Each row below holds a small network's activations on one input, seen along a few directions.
Each table varies a few parts of the input and shows all the possible inputs, shuffled.
Descriptions start from the smaller parts, as in this example, which fits no table here: ring(5) and (point or (values(2) and line(4)) or line(9)).
Shared parts are said once, and a part with two or three values counts as separate values.
(in the rows, 128 means zero)

Other details of the inputs shift rows strongly along two fixed directions, in all tables alike. That doesn't count.
These rows show it; all are for the same input, with only those details redrawn:
[124 126 135 127 141 133 142 113 146 114 146 149]
[124 126 136 130 141 126 140 114 147 112 147 148]
[133 159 117 142 145 161 115 141 126 148 102 128]
[124 126 136 130 140 126 140 114 147 112 147 148]
[122 119 139 126 140 123 146 108 151 106 156 153]

A family of inputs:
R1: [120 144 117 125 139 135 138 132  93 127 104 115]
R2: [122 142 121 122 123 142 133 135 106 161  95 105]
R3: [129 137 126 135 135 138 129 125 143 139 126 139]
R4: [131 152 121 140 144 152 120 135 130 140 112 132]
R5: [131 143 126 138 151 140 129 129 130 118 127 139]
R6: [126 115 140 126 127 125 139 113 163 139 151 137]
R7: [125 116 137 123 119 123 147 108 123 106 139 134]
R8: [144 121 133 167 106  16  96 150 144 104 111 106]
R9: [120 140 119 121 124 133 137 129 105 149 101 116]
R10: [120 123 131 114 116 124 142 122 121 155 118 111]
R11: [149 131 131 177 106  20  80 167 141 122  93  88]
R12: [140 138 112 129 134 150 118 135 112 118  98 123]
R13: [138 138 125 131 110 154 120 134 117 168  97 106]
R14: [127 109 142 120 110 122 148 109 133 123 139 129]
R15: [131 128 129 128 113 133 136 120 118 134 117 126]
R16: [139 115 128 118 112 137 125 123 142 142 114 119]
R17: [108 104 128  93 119 119 126 139 101 122 176 123]
R18: [120 106 129 114 132 133 109 142 132 122 185 142]
R19: [127 113 124 111 111 141 105 151  98 130 159 118]
R20: [125 118 139 128 132 125 141 115 158 128 148 141]
R21: [135 149 116 138 132 157 124 136  95 131  97 116]
R22: [140 142 112 129 127 156 113 137 115 134  88 118]
R23: [112 119 132 112 128 114 156 110 116 112 136 130]
R24: [136 122 108 110 117 161  83 165 101 141 129 114]
Changing only one part turns R19 into R18. The same change can be made to R21. Which row results?
Answer: R5
Describe the family of inputs behind these rows.
Answer: line(4) and (point or line(5))
List by row number the other rows that have the line(4) part in common with R16.
Answer: R8, R11, R12, R22, R24
Change only the line(5) part in R6. List by row number the other rows that result.
Answer: R3, R4, R5, R20

A family of inputs:
R25: [119  89 164 126 136  78 172  84 174  70 204 163]
R26: [124 137 120 113 126 200 156 100 131 164 109 147]
R27: [131 142 108 153 134 100  74 176 111 130 116 107]
R28: [124 121 123 109 106 143 136 120 115 153 133 128]
R29: [142 156 122 159 134  97  84 160 145 140  94 116]
R30: [131  77 147 132 100  15 111 130 163  94 181 123]
R31: [122 127 107  91 137 213 125 133 114 144 136 139]
R32: [122 124 119 102 132 148 142 130 103 125 125 121]
R33: [130 155 114 152 120  89  97 167  99 143 108 107]
R34: [127  65 157 110 117  70 163  85 195  82 197 168]
R35: [135 159 116 164 150  90 109 149 117 123  81 105]
R36: [122 118 148 164 125  12 138 117 160  82 160 143]
R37: [135 126 139 134 127 154 143 113 147 146 130 131]
R38: [143 158 112 165 149  97  83 161 134 130 101 122]
R39: [142 136 128 156 111  97  92 161 116 159 115  86]
R40: [134 159 123 159 135  91 110 147 129 132  77  97]
R41: [123 131 120 105 138 210 138 128 105 147 142 130]
R42: [122 125 127 126 140 157 128 134 107 125 152 129]
R43: [120 124 127 100 126 145 137 127 108 128 120 118]
R44: [127 155 122 148 113  89  94 162 105 146 104 104]
R45: [134 142 118 143 120  98  73 173 121 140 110 102]
R46: [141 145 120 160 124  89 112 142 133 149  75  92]
R47: [132 134 118 120 145 160 129 124 148 127 131 149]
R48: [118 129 110  89 145 203 149 122  88 133 119 132]
R49: [122 109 151 117 132 157 165  94 156 120 158 152]
R50: [126 119 115  83 121 201 146 113 101 163 109 117]
R51: [139 163 136 174 134 100  97 154 136 142  99 105]
R52: [121 122 118  83 126 202 148 118  99 154 110 122]
R53: [120  77 151  93 129 127 171  82 182  91 187 178]
R54: [126 113 122 101 120 158 117 135 129 140 138 131]
R55: [122 147 123 131 149 154 144 113 123 127 123 154]
R56: [124 126 129 119 134 148 154 109 137 130 107 128]
R57: [113  85 153 111 137  70 185  77 167  61 181 156]
R58: [119 142 122 112 132 202 157 104 129 156 110 151]
R59: [138  84 152 110 111 132 175  66 150  56 171 173]
R60: [131 167 125 168 127  91 104 148 129 142  88 116]
R61: [134 148 131 157 121 100  87 167 111 144 115  92]
R62: [131 143 132 137 156 162 137 119 130 126 135 142]
R63: [130 146 121 149 107  88  97 162 105 155 102 103]
R64: [124 125 127 101 126 210 138 124 110 160 135 126]
R65: [115 105 144 149 117  12 125 134 128  78 176 136]
R66: [142 122 115 100 107 220 133 115  86 122 114 136]
Describe the family of inputs behind these rows.
Answer: values(2) and (point or (line(4) and line(5)))
Changing only the values(2) part turns R55 into R65. The same change can be made to R59. Which row results?
Answer: R66
